A small network was shown many inputs. Here are its activations along a few directions, one row for each input.
Each table varies a few parts of the input and shows all the possible inputs, shuffled.
A made-up example of a description, with smaller parts first: values(2) and (point or ring(9) or (line(4) and ring(8))).
Shared parts are said once, and a part with two or three values counts as separate values.

Rows:
row 1: [-2.94, 1.65, 3.54, -0.40, -0.47, -1.39, 0.42, 1.27, 0.80, -0.44, 0.64, -0.73, 2.22, 1.31]
row 2: [7.23, -4.64, -8.17, 2.48, 2.38, 3.94, 1.73, -4.21, -0.32, -1.20, -2.18, -0.91, -5.13, -4.94]
row 3: [-2.36, 2.02, 2.18, -2.61, -0.59, -1.85, -1.89, 1.72, -0.95, 0.46, 1.13, 1.50, 1.52, 2.04]
row 4: [7.06, -5.05, -8.65, 2.27, 2.79, 3.87, 1.78, -3.65, -0.36, -0.78, -1.89, -0.80, -5.38, -4.01]
row 5: [-1.85, 1.34, 1.56, -0.68, -1.44, -0.91, -0.92, 0.69, 0.48, -1.15, -0.09, -0.90, 1.66, 1.18]
row 6: [-0.89, 1.00, 2.38, 0.57, -1.66, -0.96, -1.26, 0.48, 0.94, -0.33, -0.94, -1.44, 1.78, 1.23]
row 7: [-1.59, 1.43, 4.20, 0.90, -1.07, -1.26, 0.48, 1.68, 0.77, 0.37, -0.13, -0.86, 2.48, 1.56]
row 8: [-4.91, 2.34, 4.81, -0.76, -1.13, -1.79, -0.25, 1.67, 0.08, 1.96, 2.06, 1.66, 2.33, 1.82]
row 9: [-3.33, 2.92, 2.66, -2.18, -1.34, -1.27, -1.65, 1.75, -0.61, 1.11, 1.86, 1.60, 1.69, 1.94]
row 10: [-3.52, 2.49, 3.87, -2.28, 0.02, -1.98, 0.06, 2.42, -0.03, 0.40, 1.58, 1.32, 1.99, 1.73]
row 11: [7.09, -5.50, -8.37, 2.69, 2.51, 3.60, 1.51, -3.81, -0.80, -0.39, -2.04, -0.44, -5.16, -3.86]
Question: What do these inputs look like to the network?
Answer: values(3) or (values(2) and line(4))
Question: Which of the alternatives is row 2?
Answer: values(3)

Rows:
row 12: [1.44, 1.40, 4.55, 1.06, 0.03, -1.84, -1.17, 1.49, 1.09, -0.21, -1.81, -3.36, 2.87, 2.32]
row 13: [-2.74, 0.60, -1.61, -1.28, -1.55, 0.65, -0.68, -0.36, -0.66, 0.62, 1.73, 2.38, -0.76, -0.27]
row 14: [7.44, -5.32, -7.35, 3.50, 2.08, 3.46, 1.74, -3.74, -0.09, -0.91, -2.86, -1.56, -4.51, -3.89]
row 15: [-3.29, 0.65, -0.75, -1.72, -0.17, 0.31, 0.62, 0.06, -0.64, 0.79, 2.38, 2.89, -0.80, -0.59]
row 16: [-0.31, 1.28, 3.61, 0.45, -0.18, -1.36, -0.50, 1.35, 0.73, 0.44, -0.51, -1.42, 2.02, 1.72]
row 17: [-0.44, 1.46, 3.23, -0.31, -0.11, -1.61, -0.90, 1.22, 0.56, -0.58, -0.58, -1.76, 2.22, 1.74]
row 18: [-2.38, 1.03, 1.98, -1.04, -0.19, -1.01, 0.39, 1.23, -0.32, 0.42, 1.14, 1.31, 1.03, 0.79]
row 19: [-3.23, 0.92, -0.94, -2.35, -0.35, 0.12, 0.32, 0.22, -0.95, 0.14, 2.31, 2.99, -0.60, -0.57]
row 20: [7.44, -4.85, -7.34, 3.14, 1.86, 3.52, 1.49, -3.48, -0.37, -0.62, -2.60, -1.05, -4.53, -3.84]
row 21: [-2.72, 0.83, -1.84, -1.49, -1.74, 0.77, -0.97, -0.51, -0.93, 0.62, 1.89, 2.61, -0.81, -0.43]
row 22: [-2.45, 0.79, 1.82, -0.93, 0.05, -1.00, 0.47, 0.96, 0.16, 0.02, 0.92, 0.64, 0.95, 0.75]
row 23: [1.25, 1.21, 4.64, 0.98, 0.27, -2.01, -0.81, 1.56, 1.43, -0.72, -2.01, -3.67, 2.93, 2.28]
Question: What do these inputs look like to the network?
Answer: values(2) and (point or line(5))
Question: Changing only the values(2) part turns row 12 into row 23. The same change can be made to row 20. Which row results?
Answer: row 14
